These are the activations of a small neural network, seen along a few directions. Each row is one input.
Each table varies a few parts of the input and shows all the possible inputs, shuffled.
Descriptions start from the smaller parts, as in this example, which fits no table here: ring(8) and (point or (values(2) and line(4)) or line(9)).
Shared parts are said once, and a part with two or three values counts as separate values.
In the rows, zero is written as 128.

Table:
row 1: [ 90  56 128 147  97 226 105 212 162 123  65]
row 2: [105 140 133 128 192  67 116 106 148  88 150]
row 3: [104  81 124 120  63 220 138 226 172 152  69]
row 4: [141 114  94 141  90  85 143  96 105 145 208]
row 5: [147 144 135 115 158 118 112  67 113 170 206]
row 6: [136 156 140  92 108 108 171  72 124 123 185]
row 7: [131 143 115 131  78  87 157  95 128  95 191]
row 8: [105 163 131 101 149  73 189  90 144 133 150]
row 9: [145 129 156 132 128 195  61 214  57 121  37]
row 10: [131 137  77 142 114  56 162  90 156 128 120]
row 11: [107 180 145 114 185  86 143  84 157 131 155]
row 12: [117  90 159  89  90 236 152 208 173 180  62]
row 13: [137 152 101 104 145  77 178  69 154 156 114]
row 14: [137 129 103 131 188  71 104  84 158 108 114]
row 15: [ 99 121 113 169 156  59 144 107 141  74 154]
row 16: [148 137 123 143  62 186 126 232  60 137  48]
row 17: [113 105 181 103 119 243 105 193 184 179  63]
row 18: [145 105 120 129 166  99  83  89 105 126 201]
row 19: [100  72 157 112 127 231  78 209 171 137  60]
row 20: [140 169 116 119 181  89 133  63 167 152 119]
row 21: [136 173 155 105 145 120 125  66 136 120 190]
row 22: [138 114 127 169  97 191  91 218  49 107  43]
row 23: [155 163 180 125 119 210  89 197  69 163  41]
row 24: [158 148 158 113  89 202 139 212  59 164  40]
row 25: [133 133 141 120 154 101  97  88 128  77 185]
row 26: [147 127 120 102 121 106 158  74 101 174 202]
row 27: [ 99 148 107 139 118  52 174 113 147 106 156]
row 28: [130 109  84 172 152  63 131  84 150  95 118]
row 29: [128 115 120 161 118  93 125  90 122  64 188]
row 30: [140  87  98 171 130  91 111  91  99 112 205]
Question: What do these inputs look like to the network?
Answer: ring(5) and (values(2) or line(4))
Question: Changing only the ring(5) part turns row 2 into row 8. The same change can be made to row 14. Which row results?
Answer: row 13
Question: Change only the values(2) part in row 9. List by row number the other rows that result.
Answer: row 19
Question: Change only the ring(5) part in row 3. List by row number the other rows that result.
Answer: row 1, row 12, row 17, row 19

Table:
row 31: [117 130 153  98 118 188 141 180 132 163  82]
row 32: [135 141 120 114 132  97 153  93 143 137 149]
row 33: [121 121 107 137 143  94 136 100 149 131 145]
row 34: [157 125 113 165  90 118 108 150  30 104 150]
row 35: [134 150 131 109 132 102 142  85 131 126 163]
row 36: [128 133 128 133 153 102 119  97 131 117 168]
row 37: [142 119 146 130 123 181  99 183  99 137  61]
row 38: [131 151 131 129 143  94 132  97 124 108 161]
row 39: [138 140 152 121 109 197 115 173 115 166  76]
row 40: [131 124 117 118 142 105 141  93 149 146 156]
row 41: [121 141 121 140 142  84 136 104 129 100 142]
row 42: [124 139 109 133 133  86 148 101 142 122 138]
row 43: [109 110 148 116 105 177 133 174 159 143 104]
row 44: [116  94 126 138 100 177 125 171 151 120  89]
row 45: [118 123 119 144 152  93 123 104 135 109 149]
row 46: [131 132 129 113 141 110 130  85 137 134 170]
row 47: [125 103 129 138 120 171  94 186 119 114  75]
Question: What do these inputs look like to the network?
Answer: point or ring(6) or (values(2) and ring(5))
Question: Change only the values(2) part in row 35. List by row number the other rows that result.
Answer: row 46
Question: Change only the ring(5) part in row 42. List by row number the other rows that result.
Answer: row 32, row 35, row 38, row 41

Table:
row 48: [117 143 117 100 158 104 162  88 180 161 117]
row 49: [144 149  97 141 152  66 135  81 101 119 148]
row 50: [122  99 132 130 138 188  91 173 172 134  51]
row 51: [113 120 132 120  75 184 159 191 145 158  87]
row 52: [107 119 126  94 114 119 166 102 187 139 158]
row 53: [143 100 113 172 127 141  65 166  90  91  85]
row 54: [116  77 130 125 105 202 123 183 153 155  88]
row 55: [158 185 188  59 127 198 133 129 101 212 125]
row 56: [101 110 138 107 136 132 147 108 197 126 164]
row 57: [ 94 129 142 118 161 123 134  99 198 125 137]
row 58: [136 132 111 151 171  69 106  98 108 111 157]
row 59: [153 147 103 147 115  71 149  82  98 116 164]
row 60: [129 140 139 156 133 122 101 174  72  74  83]
row 61: [110 126 132 110 178 107 132 104 186 155 127]
row 62: [106 138 158 114 143 168 126 182 153 115  50]
row 63: [126 140 124 106 123 107 176  89 178 157 133]
row 64: [137  76 111 167  94 156  98 176  70 115 120]
row 65: [121 136 121 160 153  84 106  93 119  82 167]
row 66: [127 116 117 149 128  95 120 103 118  85 193]
row 67: [134 124 106 135 106  83 139  97 107  99 188]
row 68: [186 189 168  98 117 157 114 114  21 171 156]
row 69: [136 121 112 161  63 139 133 183  63 118 119]
Question: What do these inputs look like to the network?
Answer: values(2) and (point or line(4) or ring(6))
Question: Changing only the values(2) part turns row 57 into row 65. The same change can be made to row 54. Which row results?
Answer: row 64
Question: Change only the line(4) part in row 62. List by row number the other rows that result.
Answer: row 50, row 51, row 54

Table:
row 70: [145 138 123 153 142 103  99 125  66 106 143]
row 71: [131 133 134 147 164 119  84 129 114  92 110]
row 72: [139 133 100 158 103  80 141 112  86  96 156]
row 73: [117 138 132 106 166 124 139 109 182 152 101]
row 74: [109 108 108 149 161 102 114 126 168 105  97]
row 75: [ 96 102 110 144 133  95 141 119 176  94 148]
row 76: [148 163 124 113 106 100 163  96 101 145 161]
row 77: [123  78 136 145  72 230  99 248 105 127  37]
row 78: [133 128 121 106 112 113 157  81 145 154 193]
row 79: [103 132 134 100 137 117 164 101 189 141 151]
row 80: [126  98  98 151 108  93 136  98 131 106 189]
row 81: [129 116 164 105  75 252 125 229 119 181  44]
row 82: [139 161 159 105 167 140 108 111 128 138 114]
row 83: [153 165 148 110 145 123 122 109  81 153 147]
Question: Changing only one part turns row 77 into row 81. The same change can be made to row 80. Which row results?
Answer: row 78
Question: What do these inputs look like to the network?
Answer: values(2) and (point or ring(6))
Question: Change only the ring(6) part in row 78. List by row number the other rows that result.
Answer: row 73, row 76, row 79, row 82, row 83
